These are the activations of a small neural network, seen along a few directions. Each row is one input.
Each table varies a few parts of the input and shows all the possible inputs, shuffled.
A made-up example of a description, with smaller parts first: one of 5 places around a ring, together with either a single point or (one of 2 separate values, together with one of 4 places along a line) or one of 11 places along a line.
Shared parts are said once, and a part with two or three values counts as separate values.
In the rows, zero is written as 128.

Other details of the inputs shift rows strongly along two fixed directions, in all tables alike. That doesn't count.

Table:
r1: [157  84  74 151 120  86 151 108 125 121 119 147 136]
r2: [145  25  76 116 174  55 126 126 108 114  68 120 174]
r3: [ 58 106 122 134 153 196 101 219  70 169 112 167 140]
r4: [164 208 147 146  55 161 181  70 182 118 175 159  63]
r5: [148 203 146 151  60 168 146 108 177 127 187 166  85]
r6: [ 54 103 129 122 180 208 108 207  67 174  88 136 148]
r7: [ 76 132 127 120 149 202 104 179 102 165 119 127 138]
r8: [142  66 136  88 190  45  94 116 111 107  89  70 165]
r9: [ 57 100 116 137 151 195 106 210  60 173 105 146 138]
r10: [129 184 112 159  76 142 164 114 171 115 169 169 112]
r11: [176  88 144 106 155  17 106  83 131  90 115  66 153]
r12: [122 107 128 114 139 115 124 129 116 127 114 121 125]
r13: [181  85 143 106 154   9 110  89 134  82 119  98 147]
r14: [148 137 116 128 138  92 159 100 157 101 118 109 146]
r15: [163 217 151 144  58 168 175  70 189 122 179 150  70]
r16: [ 57 112 125 133 158 205  91 210  71 177 108 127 154]
r17: [178  84 147  98 171  22 124  75 133  85  96  78 145]
r18: [155 138 140 127 112  95 124  98 142 113 143 106 122]
r19: [134 183 131 138  71 172 159 105 158 133 164 156  76]
r20: [180  99 156  92 179  28 112  72 146  90 105  57 160]
r21: [180 150  83 166  70 139 192  77 171 110 134 183  88]
r22: [160 147 151 126 117  98 115 105 160 110 152 117 129]
r23: [ 75 126 124 121 147 197 109 180  97 164 116 134 132]
r24: [ 49  96 115 120 165 205 105 212  66 175  94 145 139]
r25: [141  78 110 119 174  32 118 111 123  91 102  71 186]
r26: [135 188 134 136  74 175 153 104 162 135 166 150  81]
r27: [143 194 139 151  59 166 150 101 162 132 177 145  86]
r28: [145 198 142 149  62 169 143 100 166 133 178 138  93]
r29: [181  90 147 105 154  12 106  89 140  83 122  92 150]
r30: [ 79 125 133 133 143 185 100 194  97 159 125 151 140]
r31: [147 196 142 151  57 163 153 109 168 126 184 175  78]
r32: [132 117 131 129 126 108 122 125 116 125 128 117 126]
r33: [132 119 145 113 155 116 123 120 124 125 112 106 137]
r34: [164 222 154 143  60 172 170  69 194 125 183 144  76]
r35: [ 49 107 122 117 173 213  92 211  74 178  99 128 152]
r36: [175  86 142 107 155  16 108  84 129  90 114  70 151]
r37: [156 143  77 167  67 137 171 108 152 125 156 209 103]
r38: [153  63 145  93 199  34 107 105 109  98  79  71 165]
r39: [ 44 105  90 132 164 200 126 209  86 161  96 140 166]
r40: [ 57 110 128 133 157 201  93 220  75 171 113 157 147]
Each input here is: one of 4 places along a line, together with either one of 2 separate values or one of 8 places along a line.
- Changing only the place on the line of 4 turns r15 into r27. The same change can be made to r33. Which row results? => r18
- Changing only the place on the line of 4 turns r11 into r31. The same change can be made to r28. Which row results? => r22
- Which other rows agree with r26 in the place on the line of 4? List them by row number. => r2, r7, r8, r12, r19, r23, r24, r35, r39
- Change only the place on the line of 4 in r39. List by row number the other rows that result. => r10, r14, r25
- A walk changes only the place on the line of 4. It starts at r4 and steps to r19. List the rest of the walk in order. => r36, r29
